These are the activations of a small neural network, seen along a few directions. Each row is one input.
Each table varies a few parts of the input and shows all the possible inputs, shuffled.
A made-up example of a description, with smaller parts first: line(4) and (point or ring(9) or (values(2) and ring(8))).
Shared parts are said once, and a part with two or three values counts as separate values.

Other details of the inputs vary at random and push rows far along two fixed directions, the same in every table; ignore that.

A family of inputs:
x1: -14  -4  19 -41  24  -7  12 -12  28 -18  37  28  16  -5
x2:   0   4 -16  13  -5  12   2  12 -23  29 -23 -29  15   8
x3:  15 -11  21   5  -2  18  -4  -1  -1 -12   4 -16 -11   9
x4:   7  -8   9   2   0   8   4   8  -4  23 -14 -19 -17   4
x5: -65 -10 -62  56 -61 -86 -31 -80  40 -32 -24  82 -17  -6
x6:  -1  -4  19 -10  11  -2  10  -8  15  19  -6  -9   1  10
x7: 16 19 -2  4 13  5 -1 14 -7 -2 -7  0 -8 -8
x8:  -2  17  15 -12  26  -7  14  -8   9 -11  20  14   3  -8
x9:   8  16  24  -2   7   7  14  -9   1 -31  27  12   6   3
x10: -12  -6  20 -48  32 -14  11 -11  34 -29  38  38  20  -4
x11:   1 -12  25 -21  22 -10   7 -13  16  -3  12   4  -3  -3
x12:   7  -1   6  -2  -5   2   2   1 -15 -18  21 -12  18  10
x13:  25  -9   1   6  -1  12 -13  19 -10  14 -29 -23 -21  -7
x14: -12  15  14  -8  25  -8  26  -8  13  -7  23  14   6  -3
x15:   9   0   9   2 -22  31 -12  23 -10 -11   4  -7  -2   3
x16:   1  -1   0 -10  15  -5   3   3 -14   4  12  -8  15   1
x17:   4 -10 -64  49 -51 -19 -47   7 -33  10 -49  -5 -21  -3
x18:   2   0  -7  -3  -9  23   3  21  -4  19  -6 -11  -5  -3
x19:  14   9 -22  19 -29  42  -9  36 -17  42 -41 -38  -7  -3
x20:  -3  -2  -8   1   6   0   9   7 -18  15   2 -14  12   6
Each input here is: values(4) and (point or line(4)).
Q: Changing only the values(4) part turns x5 into x2. The same change can be made to x9. Which row results?
A: x12
Q: Change only the values(4) part in x14. List by row number the other rows that result.
A: x4, x18, x20
Q: Which other rows agree with x11 in the values(4) part? List them by row number.
A: x3, x4, x6, x13

A family of inputs:
x21:  13  11  12  12  -4  21  -1  11  14  -7  -5   2 -19  -7
x22:  20  -3   7   4   5   2  -6  14  -9  -8   3  -1 -23  -8
x23: -61 -22 -83  44 -72 -51 -40 -40   7 -33  -2  76  -9 -11
x24:   5  14  -9  -8   4   9   6  -2  16  21 -21  -5   2 -17
x25:   5 -21  13  10  -4   8   7   4   3   8  -2 -17 -16   4
x26:  -1   4  -9   5  14  -5  -6   2  -6  16 -16 -15  17   3
x27:   1 -19  15   8  -1   9   3  -4  -2   2  -3 -24 -18   1
x28: -10  23  -8  12   2  -3  16   9 -17  12  -1  -9   9   0
x29: -11 -29 -12 -13 -10  23  -2  20   2  15   2  -7  -3  -2
x30:   2   5  -9  11  16  -4   6  13   0  10 -15  -6   6  16
x31:  -6 -13  -9  -7   8   0   4  -9   4  40 -14 -21   1   0
x32:   1  19   5   2   2  11   7   7  12  16 -24   2  -6  -7
x33:   8  12  12  -9 -20  18 -13  10   7   0  -4  -1   3   1
x34:   1  17   2  -2   1  10   4   0  10  21 -22  -1  -2 -14
x35: -21 -18  19 -62  43 -17  15  -6  34 -36  63  50  22 -11
x36:  12  -5   3  16   9   8  -4   0 -10 -19  -8 -17   3   1
x37:   0 -17  12  -3 -11   9   1   2  -2   9  -4 -18  -9   9
x38: -41  -5 -49  44 -52 -56 -23 -47  37 -15 -38  72 -33  -4
x39:   1  13  -2   1 -20  10  -3   5 -26  -1  14  -5  19   9
x40:   6  12  -5   4 -17  11   2   3 -24  -5  12  -7  14   8
x41:  16  -7  -1  -1  -7   6 -10   5 -10 -10  -6 -13  20  14
x42:   6  15  11  -1 -11  22  -5   9  10  -6  -7   0 -11  -2
x43:  -8  -6  40 -51  41 -27  16 -23  26 -39  56  39  13   1
x44:   8  16   1  19  -4  12   8  -3 -21  -8  11  -8  -2   1
x45:  -4   2 -12 -10 -11  34  -7  29  14  -1  -4   9  -6 -14
x46:  -7  -6  42 -40  51 -26  17 -30  26 -47  56  35   3  -8
x47:   6  12  -3  20  -3  12  13   6 -18  -7  14  -4  -1   0
x48:   9   5  -2  -2  14  -8   6  16  -7  13 -11   3 -19   0
x49:   2   2 -20   0  17  -6  -5   0   1  16 -15 -20  20   0
x50: -55  -2 -63  50 -58 -74 -27 -57   4 -13 -17  54  -7 -10
x51:  12   1 -14 -13  14 -10  -2   4  -5  21 -11  -9  -4 -17
x52:   8   3  -2  -9  13  -9  -3   6 -12  20 -11  -5  -7 -14
x53: -16  -2  32 -45  52 -40  26 -28  30 -19  40  42  16  -4
x54:   1 -19  12 -11 -20   6  -7   3  -5  15   0 -19   5  12
x55:  10  -3   0   4  -1   8  -6   7 -10 -11  -7 -12  12  11
x56:  -8 -10   2   4   7   0  15   4   4  32 -13  -7 -13  14
x57:  12  -5   1  -3 -11   4 -15   8 -13  -5  -4 -12  25  14
x58: -27 -21  15 -52  48 -14  20 -14  40 -40  61  45  52   3
x59:  -8  20 -21   3   4  -7  13   2 -12  17   2 -17  17 -10
x60:   0   6  -6   8  15  -4   0   7  -3  10 -17 -11  14  10
x61:  15  15  16  10  -4  20  -5   3  12  -8  -5  -3 -19  -6
x62:  16  -7   2  16   6   6   0   9  -5 -12  -5 -11   5   6
x63:  17  -3   6  15   5   5  -5  -1  -7 -14  -6 -13   4   6
x64:  -8  23 -10  15   4  -3  23  16 -15  12   1  -4   1   6
x65:  17  -3   6 -15 -11   0 -19  14 -16  -1   4  -4  -2   1
x66:   9  14  14  10  -1  22  -5   3  10 -13  -6  -6 -21 -11
x67:   3  14  -3  19  -1  13   8  -3 -23 -13  10 -11  -4  -4
x68:  12  11   9  -6 -17  20  -9   8   9  -4  -6  -2  -3   1
x69:  -9 -10   5   1   5   0   9  -2   1  33 -15 -13  -6   9
x70:  20  -4   4 -13  -8   1 -15  11 -14  -6   3  -4  -7   1
x71:   6 -17  17   9  -4   6   2  -5   1   7  -2 -20 -16   5
x72:   5 -21  10  -8 -17   7  -2   1  -3  11  -2 -20  -1  12
x73:  -9 -12   3  -3   6   0   5  -7  -1  39 -14 -16  -1   2
x74:  22   0  10   3   5   2 -11   5 -11 -10   2  -4 -24  -6
x75:   1  16  -3   8 -11  13   6   5 -24  -6  11  -6   6   5
Q: Changing only one part turns x71 into x44. The same change can be made to x37. Which row results?
A: x75
Q: Changing only one part turns x54 into x65. The same change can be made to x25. Which row results?
A: x22
Q: What do these inputs look like to the network?
A: values(5) and (point or line(4) or line(6))
Q: A walk changes only the line(6) part. It starts at x36 and steps to x63. List the rest of the walk in order.
A: x62, x55, x41, x57
Q: A walk changes only the line(4) part. It starts at x51 and steps to x52. List the rest of the walk in order.
A: x53, x48
Q: Change only the line(6) part in x66. List by row number the other rows that result.
A: x21, x33, x42, x61, x68
Q: Change only the values(5) part in x53. List by row number the other rows that result.
A: x28, x32, x60, x69
